Each row below holds a small network's activations on one input, seen along a few directions.
In each table, some parts of the input vary, and every possible input appears once, in random order.
Descriptions start from the smaller parts, as in this example, which fits no table here: one of 2 separate values, together with either a single point or one of 9 places around a ring or (one of 4 places along a line, together with one of 8 places around a ring).
Shared parts are said once, and a part with two or three values counts as separate values.

Other details of the inputs shift rows strongly along two fixed directions, in all tables alike. That doesn't count.

Table:
x1: [-0.22 -0.75  0.52 -0.90 -0.37 -0.51 -0.89  0.63 -0.02 -0.69  0.08  0.36]
x2: [-0.21 -0.45 -0.06 -0.40  0.37 -0.70  0.00  1.44  0.38 -0.27  0.45  0.83]
x3: [-0.43 -0.20  0.58  0.31 -0.56 -1.36 -1.04 -0.65 -0.04 -0.03  0.74  1.12]
x4: [-0.34 -0.62  0.40 -0.70  0.20 -0.41 -0.65  1.22 -0.12 -0.11  0.71  0.18]
x5: [ 0.00 -0.62  0.20  1.06 -0.99 -0.75 -0.23  1.34  0.43 -0.10  0.70  0.58]
x6: [-0.09 -0.10  0.47 -0.50 -0.41 -0.69 -1.67  0.94 -0.39  0.02 -0.05  0.33]
x7: [-0.41 -0.69  0.62  0.31 -0.49 -0.47 -1.52  0.54 -0.08 -0.49 -0.03  0.62]
x8: [-0.51 -0.61  0.12 -0.54  0.02 -1.43 -0.22 -0.65  0.31  0.23  0.82  1.28]
x9: [-0.49 -0.77  0.37  0.71 -0.23 -0.29 -1.38  0.92 -0.18 -0.53  0.64  0.33]
x10: [-0.54 -1.17 -0.07 -0.11  0.34 -0.36 -0.56  0.92  0.20 -0.25  0.69  0.53]
x11: [ 0.01 -0.52  0.37  0.83 -0.20 -0.48 -0.87  1.12  0.20 -0.69  0.57  0.74]
x12: [ 1.79  1.80 -1.17  1.61 -0.34  2.91  2.71 -0.93 -2.79  1.15 -1.51 -1.06]
x13: [-0.67 -0.14  0.12 -0.93  0.03 -1.60 -0.17 -0.35  0.09  0.39  0.65  1.16]
x14: [ 1.29  2.19 -0.82  0.85  0.10  2.23  1.87 -2.90 -3.11  1.22 -1.45 -0.56]
x15: [-0.24 -1.13  0.41 -0.53 -0.25 -0.38 -0.90  0.38  0.21 -0.60  0.17  0.62]
x16: [-0.47 -0.65  0.71  0.41 -0.38 -1.22 -1.31 -0.07 -0.19 -0.27 -0.05  0.57]
x17: [-0.55 -1.06  0.26 -0.44  0.20 -1.30 -0.48 -0.08  0.17  0.02  0.03  0.74]
x18: [-0.47 -1.10  0.17 -0.53  0.09 -0.55 -0.69  0.53  0.29 -0.20  0.03  0.81]
x19: [-0.33 -0.06  0.57 -1.11 -0.11 -1.50 -0.29 -0.36 -0.02  0.38  0.84  0.92]
x20: [-0.31 -0.72  0.60 -0.80 -0.25 -1.27 -0.68  0.03 -0.14 -0.47  0.07  0.30]
x21: [-0.31 -1.21  0.16 -0.12  0.01 -0.20 -0.77  0.77  0.11 -0.64  0.83  0.34]
x22: [ 0.84  1.15 -1.08  0.43  0.63  3.18  2.51 -1.84 -2.94  0.70 -2.36 -0.58]
x23: [ 1.14  1.14 -0.88  0.79  0.23  2.53  2.63 -3.44 -2.61  0.58 -1.20 -0.23]
x24: [-0.16 -0.18  0.23 -0.09 -0.15 -0.49 -1.53  1.33 -0.48 -0.03  0.62  0.05]
x25: [-0.29 -0.83  0.28 -0.49 -0.11 -0.32 -0.76  1.02 -0.11 -0.73  0.75  0.09]
x26: [-0.16 -0.07  0.56 -0.39 -0.29 -1.44 -1.46  0.33 -0.50  0.24 -0.07  0.28]
x27: [ 0.20 -0.58  0.29 -0.38 -0.08 -0.51 -0.25  1.22  0.27 -0.90  0.69  0.49]
x28: [-0.36 -0.51  0.72 -1.02  0.07 -1.36 -0.57  0.21 -0.15  0.16  0.05  0.39]
x29: [ 1.19  1.22 -0.62  0.24  0.48  3.28  2.39 -1.85 -3.08  0.70 -2.15 -0.80]
x30: [-0.26 -0.27  0.46 -0.90 -0.42 -1.41 -0.41 -0.55  0.00 -0.24  0.86  0.83]
x31: [-0.71 -0.59  0.27 -0.83  0.22 -1.46 -0.45  0.22 -0.04  0.17 -0.15  0.62]
x32: [-0.70 -0.70 -0.06 -0.50  0.34 -0.51 -0.52  1.23 -0.01 -0.11  0.51  0.42]
x33: [ 1.62  1.35 -1.01  1.03 -0.02  3.06  3.66 -1.06 -2.49  1.09 -1.42 -0.91]
x34: [-0.20 -0.55 -0.21 -0.14 -0.44 -0.96  0.63  1.67  0.61  0.34  0.59  0.67]
x35: [-0.05 -0.93 -0.08  0.00  0.36 -0.55 -0.03  1.12  0.60 -0.41  0.62  0.95]
x36: [ 0.33  0.09  0.25  0.02 -0.10 -0.70 -1.04  1.53 -0.12 -0.19  0.55  0.44]
x37: [ 0.18 -0.98  0.16 -0.01  0.04 -0.38 -0.26  0.97  0.51 -0.81  0.77  0.75]
x38: [-1.43  4.10 -0.51  0.41  1.53  1.10 -1.53 -3.55  9.44  0.01 -1.06 -6.64]
x39: [ 1.64  0.72 -1.27  1.60 -0.22  3.24  3.53 -1.50 -2.25  0.55 -1.30 -0.70]
x40: [-0.96  4.91 -0.62  0.27  1.92  1.71 -0.94 -1.96  9.69  0.14 -0.61 -6.71]
x41: [ 1.67  1.12 -1.14  1.23 -0.33  3.12  3.53 -1.25 -2.48  0.46 -1.39 -0.98]
x42: [-0.05 -1.03 -0.24  0.25 -0.45 -0.81  0.60  1.34  0.83  0.19  0.76  0.80]
Description of these inputs: one of 6 places along a line, together with either one of 2 separate values or one of 5 places around a ring.
Question: Changing only the place on the line of 6 turns x36 into x14. The same change can be made to x40. Which row results?
Answer: x19
Question: Changing only the place on the line of 6 turns x33 into x29. The same change can be made to x5. Which row results?
Answer: x7
Question: Start at x4 and move only the place on the ring of 5, one step at a time. The first step leads to x32. Which rows follow, in order?
Answer: x10, x21, x25
Question: Which other rows does x14 become when the choice among 2 separate values takes its other values? List them by row number.
Answer: x3
Question: Which other rows agree with x17 in the place on the line of 6? List them by row number.
Answer: x16, x20, x26, x28, x31, x38

Table:
x43: [ 1.29 -2.92  0.16 -0.46 -0.88 -0.24  2.75  0.68 -8.12  0.32 -0.60  4.59]
x44: [ 1.00  1.61 -0.66  1.12  0.53  3.03  1.48 -3.87 -3.86  0.41 -2.08 -0.78]
x45: [-0.26 -0.16  0.85 -0.67 -0.63 -2.17 -0.97  0.11  0.40  0.13  0.96  0.77]
x46: [-0.15  3.09 -0.73  1.17  0.91  2.80 -0.50 -1.25  6.34 -0.48 -0.79 -5.43]
x47: [-0.72 -0.37  0.84 -1.36  0.24 -1.72 -2.24 -0.14 -0.17 -0.16  0.37  0.54]
x48: [-0.20 -0.31  0.64 -1.24 -0.31 -2.09 -0.83  0.34  0.46  0.10  0.74  0.70]
x49: [-0.24 -0.63  0.19 -1.12 -0.16 -1.35 -0.42  1.16  0.74 -0.01  1.33  0.63]
x50: [-1.05 -0.76  0.61 -0.21 -0.06 -1.71 -2.17 -0.17  0.08 -0.21  0.26  0.77]
x51: [-0.48 -0.92  0.31 -1.22 -0.11 -1.17 -0.22  1.01  0.84 -0.45  1.32  0.65]
x52: [-0.48 -0.88 -0.06 -0.76 -0.08 -1.36 -0.18  1.60  0.92  0.30  0.98  0.67]
x53: [-0.47 -0.09  0.87 -0.81 -0.51 -1.88 -1.55 -0.16  0.29  0.08  0.82  1.01]
x54: [ 1.02  1.94 -0.50  0.86  0.58  2.93  1.46 -3.63 -3.96  0.81 -2.10 -0.92]
x55: [ 0.94 -2.50  0.42  0.08 -0.69 -0.10  1.01  0.11 -8.92  0.54 -0.75  4.48]
x56: [-0.12 -0.74  0.34  0.60 -0.72 -0.66 -1.13  2.78  0.66 -0.21  0.71  0.14]
x57: [ 0.98  1.10 -0.59  0.68  0.89  3.29  1.76 -3.79 -3.74  0.26 -2.25 -0.77]
x58: [-0.73 -0.64  0.44 -0.21 -0.50 -1.80 -1.31  0.04  0.61 -0.01  0.49  1.17]
x59: [-0.07 -0.87  0.14 -0.01 -0.39 -0.58 -1.00  2.98  0.70 -0.24  0.52  0.07]
x60: [ 0.12 -0.50  0.59  0.24 -0.82 -0.65 -1.38  2.35  0.47 -0.51  1.06  0.08]
x61: [-0.33 -0.83  0.23 -0.25 -0.55 -1.37 -0.54  0.65  0.84 -0.38  1.57  0.84]
x62: [ 1.26  1.51 -1.41  1.52  0.27  3.35  3.57 -1.97 -2.75  1.26 -1.54 -0.91]
x63: [-0.29 -0.48  0.68 -0.41 -0.68 -2.09 -0.97 -0.15  0.55 -0.26  0.98  0.89]
x64: [ 0.11 -0.83  0.41  0.51 -0.87 -0.56 -1.38  2.09  0.63 -0.91  1.08  0.20]
x65: [-0.71 -0.31  0.61 -0.47 -0.45 -1.88 -1.32  0.29  0.46  0.38  0.47  1.04]
x66: [ 1.25  1.25 -0.75  0.66  0.46  3.16  2.53 -3.57 -3.06  0.46 -1.98 -0.42]
x67: [-0.52 -0.72  0.42 -0.07 -0.61 -2.09 -0.74  0.30  0.73  0.04  0.62  0.92]
x68: [-0.90 -0.77  0.53 -1.14 -0.08 -1.62 -0.98  0.35  0.61 -0.08  0.24  0.98]
x69: [-0.53  3.25 -0.96  1.03  1.07  2.73 -0.17 -0.58  6.34 -0.11 -1.24 -5.57]
x70: [ 1.55 -2.70  0.41 -0.79 -0.96 -0.24  2.54  0.26 -8.37  0.02 -0.25  4.60]
x71: [ 1.60  0.62 -1.30  2.05  0.28  4.43  2.96 -0.70 -2.57  0.18 -2.09 -1.35]
x72: [ 1.22  0.93 -1.03  1.14  0.42  2.86  3.31 -2.86 -2.72  0.82 -2.19 -0.64]
x73: [-0.50  3.34 -0.46  0.28  1.06  1.26 -0.05 -3.44  6.00  0.18 -0.91 -4.62]
x74: [-0.15 -0.77 -0.07 -0.14  0.12 -0.96 -0.33  2.60  1.02 -0.08  0.75  0.65]
x75: [ 1.82  1.85 -1.17  1.78  0.38  3.74  3.15 -1.37 -2.81  0.58 -1.40 -0.96]
x76: [ 0.02 -0.72  0.20  0.38 -0.36 -0.96 -0.70  1.68  0.94 -0.75  1.32  0.80]
x77: [-0.31 -0.49  0.40 -0.52 -0.49 -1.45 -0.55  0.92  0.68  0.02  1.55  0.71]
x78: [ 1.15  1.63 -0.75  0.19  0.51  3.11  2.64 -3.34 -3.27  0.53 -2.10 -0.59]
x79: [-0.36  3.65 -0.94  0.55  1.50  2.37  0.26 -1.41  6.52 -0.25 -0.66 -5.08]
x80: [-0.14 -1.09  0.16  0.87 -0.78 -0.57 -1.12  2.53  0.83 -0.60  0.72  0.26]
x81: [-1.08 -1.26  0.68 -0.65  0.32 -1.44 -1.90 -0.10  0.28 -0.35  0.10  0.74]
x82: [-0.58 -1.57  0.03 -0.35 -0.07 -1.09 -0.04  1.17  1.22 -0.20  1.05  0.85]
x83: [-0.42 -0.24  0.67 -1.37 -0.20 -1.80 -1.40  0.07  0.34  0.04  0.60  0.94]
x84: [-0.21 -0.98 -0.05  0.74 -0.27 -0.97 -0.44  2.13  1.14 -0.44  0.96  0.85]
x85: [-0.50 -0.40  0.70 -0.55 -0.56 -1.80 -1.54 -0.41  0.43 -0.31  0.84  1.13]
x86: [-0.23  3.20 -0.95  1.04  1.43  2.41  0.18 -1.65  6.64 -0.32 -0.56 -4.84]
x87: [ 0.18 -0.63  0.38 -0.36 -0.49 -0.57 -1.24  2.57  0.52 -0.55  0.86  0.01]
x88: [-0.38 -1.07  0.04 -0.24  0.17 -0.77 -0.12  2.47  1.12 -0.52  0.74  0.67]
x89: [ 1.24  1.13 -1.58  1.79  0.20  3.40  3.57 -2.20 -2.60  0.86 -1.51 -0.75]
x90: [ 1.01  1.00 -1.01  1.00  0.53  3.15  2.75 -3.13 -2.85  0.77 -2.33 -0.40]
x91: [ 0.83  1.54 -0.95  0.63  0.96  3.03  1.85 -2.98 -3.75  1.06 -2.67 -0.95]
x92: [-0.96 -0.66  0.96 -1.46  0.29 -1.54 -2.05 -0.28 -0.08 -0.60  0.35  0.55]
x93: [-0.20 -0.63  0.13  0.46 -0.21 -1.05 -0.46  2.39  0.97 -0.05  0.95  0.72]
x94: [-0.05 -0.91  0.50 -0.47 -0.43 -0.37 -1.04  2.44  0.61 -1.00  0.85  0.03]
x95: [-0.66 -0.48  0.42 -1.04 -0.13 -1.80 -1.19  0.50  0.52  0.34  0.26  0.97]
x96: [-0.72 -1.18  0.06 -0.87 -0.02 -1.17  0.03  1.46  1.02 -0.14  0.96  0.69]
x97: [-1.21 -0.90  0.70 -1.13  0.37 -1.54 -1.82  0.14  0.09 -0.30  0.01  0.59]
x98: [-0.35 -1.31  0.29 -0.70 -0.15 -1.09 -0.29  0.73  1.03 -0.51  1.41  0.82]
x99: [-0.24 -1.46  0.01  0.27  0.12 -0.69 -0.19  2.18  1.33 -0.57  0.82  0.82]
x100: [-0.45 -0.55  0.40 -0.90 -0.24 -2.09 -0.61  0.77  0.63  0.40  0.39  0.73]
x101: [-0.14  3.94 -1.05  0.65  1.44  2.17  0.04 -1.26  6.44  0.19 -0.65 -5.11]
x102: [-0.50 -0.39  0.59 -0.33 -0.56 -2.17 -0.75  0.55  0.58  0.43  0.61  0.80]
Question: Describe the family of inputs behind these rows.
Answer: one of 2 separate values, together with one of 5 places around a ring, together with one of 6 places along a line
Question: Changing only the place on the line of 6 turns x69 into x88. The same change can be made to x71. Which row results?
Answer: x99
Question: Which other rows does x52 become when the place on the ring of 5 takes its other values? List them by row number.
Answer: x62, x82, x89, x96
Question: Which other rows does x66 become when the choice among 2 separate values takes its other values? List them by row number.
Answer: x90
Question: Start at x50 and move only the place on the ring of 5, one step at a time. The first step leads to x81. Which rows follow, in order?
Answer: x97, x91, x55
Question: Which other rows does x69 become when the choice among 2 separate values takes its other values? List them by row number.
Answer: x94
Question: Which other rows does x78 become when the place on the line of 6 takes its other values? List them by row number.
Answer: x51, x70, x79, x92, x94
